These are the activations of a small neural network, seen along a few directions. Each row is one input.
In each table, some parts of the input vary, and every possible input appears once, in random order.
A made-up example of a description, with smaller parts first: ring(8) and (point or line(9) or (values(3) and line(6))).
Shared parts are said once, and a part with two or three values counts as separate values.

Other details of the inputs shift rows strongly along two fixed directions, in all tables alike. That doesn't count.

Table:
row 1: [ 0.41  0.76  0.46  0.34 -2.16 -0.81  2.49 -0.36  3.23 -0.73 -1.45  1.35
 -4.00  1.89  0.86 -1.42]
row 2: [ 0.30 -1.01  0.21 -0.59  0.60  2.40 -0.27 -0.19 -1.18  0.80  0.58 -0.53
  2.73  0.51  0.40 -0.32]
row 3: [ 1.47  4.09 -1.82 -0.20 -1.72 -6.12 -3.50  1.57 -0.97  5.01  0.65 -1.52
 -5.70 -1.15 -1.85  2.55]
row 4: [-1.10 -2.03 -1.68 -0.73  0.99  1.70 -0.93 -0.67 -1.19 -0.17  0.03 -0.66
  1.84  0.03 -0.08  0.01]
row 5: [ 1.18  1.59 -0.02  0.14 -2.78 -0.48  1.50 -0.25  3.23  0.22 -1.98  0.85
 -2.52  0.76  0.83 -3.23]
row 6: [-0.83 -0.45 -1.87 -0.29  2.30 -0.73 -4.51 -0.47 -4.80  3.34  2.98 -2.51
  2.73 -0.76 -1.42  4.79]
row 7: [ 0.85  0.55 -0.09  0.90 -0.95 -2.27  2.24  1.68  3.40 -0.99 -1.95  0.32
 -2.60  0.45  0.95 -3.23]
row 8: [-0.63 -1.58  0.09  0.06  0.71  2.41  0.98 -0.63 -0.60 -0.73  0.94  0.14
  0.51  1.25  0.81  1.07]
row 9: [-0.63 -1.39 -0.86  1.40  1.83  0.49 -0.33  0.19 -0.24 -0.98  0.58 -0.68
  2.93  0.18  1.11  0.42]
row 10: [-0.06 -0.84 -0.39 -0.09  0.44  2.77 -0.34 -0.51 -1.18  0.63  0.82 -0.45
  2.45  0.04  0.61 -0.26]
row 11: [-0.73 -2.29 -1.08 -1.20  1.06  1.29 -0.80 -0.35 -1.19  0.00 -0.18 -0.69
  2.15  0.49 -0.33 -0.08]
row 12: [-1.39 -0.55  1.31 -1.37  0.54  0.87 -1.14 -1.62 -1.19 -2.54 -0.39  1.57
  2.10 -2.33 -1.96  0.12]
row 13: [ 1.18  0.59 -0.59  0.86 -1.19 -1.80  1.96  2.10  3.05 -1.35 -2.14  0.54
 -2.72  0.37  1.11 -3.07]
row 14: [-0.66 -1.59 -0.15  1.20  1.80  0.18 -0.12  0.31  0.64 -0.62  0.09 -0.36
  2.60  0.40  1.01 -0.05]
row 15: [-1.06 -0.08  2.00  0.43  1.39  0.26 -0.12  0.18 -0.28 -3.11  0.06  1.25
  2.82 -2.67 -0.98  0.44]
row 16: [-0.32 -1.75  0.68 -0.42  0.82  2.01  1.11 -0.27 -0.57 -0.56  0.69  0.13
  0.80  1.74  0.58  0.95]
row 17: [ 0.49  1.08 -0.27  0.57 -2.43 -0.59  2.60 -0.43  2.75 -1.26 -1.24  1.28
 -4.05  1.77  0.98 -1.41]
row 18: [ 2.84  6.24 -1.33  0.64 -1.51 -5.92 -5.07  2.08 -4.03  7.63  3.63 -2.75
 -4.60 -2.19 -1.75  5.47]
row 19: [ 0.62  0.59  0.86 -0.20 -1.87 -0.86  3.08  0.16  2.85 -0.63 -1.31  0.94
 -4.11  1.86  0.65 -1.84]
row 20: [ 0.26  0.21 -0.93 -0.93 -1.97 -1.59  1.52  0.15  2.80 -0.41 -2.56  0.36
 -3.24  0.80 -0.23 -3.45]
row 21: [ 0.03 -1.01  0.74 -0.53  0.89  1.98 -0.07 -0.60 -0.80  1.10  0.72 -0.86
  2.78  0.63  0.22 -0.44]
row 22: [-0.50 -1.68 -0.81  1.14  2.05  1.12 -0.23  0.87 -0.53 -0.88  0.58 -0.71
  2.44 -0.23  1.06  0.18]
row 23: [-1.07 -0.12  2.85 -0.51  1.09  1.68  0.62 -1.58 -1.37 -2.36  0.67  1.79
  1.61 -1.46 -1.39  2.37]
row 24: [-0.65  0.65  2.68 -0.61  0.07  2.00 -0.68 -1.34 -1.84 -1.43  0.19  1.21
  3.06 -2.38 -1.18  0.45]
Each input here is: values(4) and (point or ring(5)).
Changing only the values(4) part turns row 21 into row 20. The same change can be made to row 2. Which row results? -> row 11
Change only the values(4) part in row 18. List by row number the other rows that result. -> row 6, row 9, row 17
Which other rows agree with row 13 in the values(4) part? List them by row number. -> row 7, row 9, row 14, row 15, row 22

Table:
row 25: [-0.90 -2.81 -0.01 -0.07  1.87  2.60  0.16 -0.52 -0.41 -1.04  0.07 -0.43
  4.26  0.68  0.67 -0.78]
row 26: [-1.14 -1.20  2.16 -0.29  1.03  2.59  0.78 -1.41 -0.57 -2.43  0.23  1.27
  3.04 -0.60 -0.34  0.30]
row 27: [-1.24 -3.29 -0.33 -0.30  1.00  2.67  1.52 -1.02  1.36 -2.50 -1.40  0.42
  3.07  1.40  0.94 -2.50]
row 28: [-1.13 -2.37  0.32  0.06  0.67  3.19  1.43 -1.12  1.08 -3.30 -1.29  1.05
  3.65  0.16  0.84 -2.43]
row 29: [-0.95 -3.21 -0.67 -0.19  1.39  3.54  0.53 -1.29 -0.48 -0.04  0.51 -0.76
  3.41  2.23  1.22 -0.38]
row 30: [ 1.19  2.03 -1.56  0.14  0.77 -3.35 -4.01  1.43 -4.06  6.19  3.66 -3.02
 -2.12  0.08 -0.91  5.62]
row 31: [ 0.71  3.41  1.22 -0.18  0.93 -3.53 -3.99  1.04 -4.66  3.80  3.54 -1.17
 -1.64 -2.87 -2.65  6.36]
row 32: [ 1.03  2.25 -0.92  0.35  1.54 -4.23 -4.34  2.19 -4.05  5.21  3.31 -2.80
 -1.33 -1.57 -1.51  5.33]
row 33: [-1.09 -1.82  0.02 -0.14  1.13  2.29 -0.13 -1.03 -0.41 -1.57 -0.19  0.25
  3.45 -0.37  0.09 -0.71]
row 34: [ 1.98  4.21 -0.51  0.75 -4.58 -4.27  2.53  1.66  5.09 -1.24 -3.50  1.86
 -7.60 -0.69  0.43 -4.33]
row 35: [-1.07 -3.04 -0.21 -0.34  0.85  2.92  1.46 -1.00  1.33 -2.19 -1.36  0.33
  3.23  1.13  0.94 -2.84]
row 36: [ 0.90  0.51 -0.92  0.52 -0.68 -0.77  0.49  0.66  0.74  1.68  0.23 -0.78
 -2.02  1.48  0.95 -0.01]
row 37: [ 2.24  2.79 -1.32  0.41 -5.33 -2.49  4.31  1.19  6.42 -0.76 -4.08  1.64
 -8.22  2.22  1.86 -6.03]
row 38: [-1.42 -1.54  1.77 -0.80  1.02  2.61  0.29 -1.77 -1.00 -2.30  0.18  1.22
  3.01 -0.52 -0.75  0.73]
row 39: [-1.27 -1.28  1.86 -0.83  0.95  2.82  0.17 -1.78 -1.16 -1.89  0.28  1.08
  3.24 -0.78 -0.77  0.48]
row 40: [ 2.13  3.03 -1.61  0.51 -4.46 -3.60  3.13  1.61  5.07  0.39 -2.91  0.86
 -8.62  1.84  1.29 -3.90]
row 41: [ 1.23  2.52 -0.62  0.53  1.40 -4.10 -4.25  2.19 -3.85  5.28  3.30 -2.75
 -1.04 -1.63 -1.36  5.08]
row 42: [-1.94 -3.50  0.11 -0.18  2.28  3.62 -0.05 -1.64 -0.89 -2.57  0.04  0.29
  5.51  0.16  0.29 -0.22]
row 43: [ 0.28  1.20 -0.39  0.42 -0.46 -1.71 -0.38  0.73  0.35 -0.14 -0.31  0.17
 -1.57 -0.96 -0.27  0.06]
row 44: [ 0.48  2.09  1.61 -0.37 -1.32 -0.79  0.31 -0.12  0.09 -0.59 -0.30  1.25
 -1.70 -1.38 -0.97  0.17]
Describe the family of inputs behind these rows. -> line(4) and ring(5)
Changing only the ring(5) part turns row 43 into row 42. The same change can be made to row 32. Which row results? -> row 27
A walk changes only the ring(5) part. It starts at row 38 and steps to row 31. List the rest of the walk in order. -> row 26, row 44, row 39
Change only the line(4) part in row 33. List by row number the other rows that result. -> row 29, row 35, row 39
Change only the line(4) part in row 36. List by row number the other rows that result. -> row 26, row 34, row 41
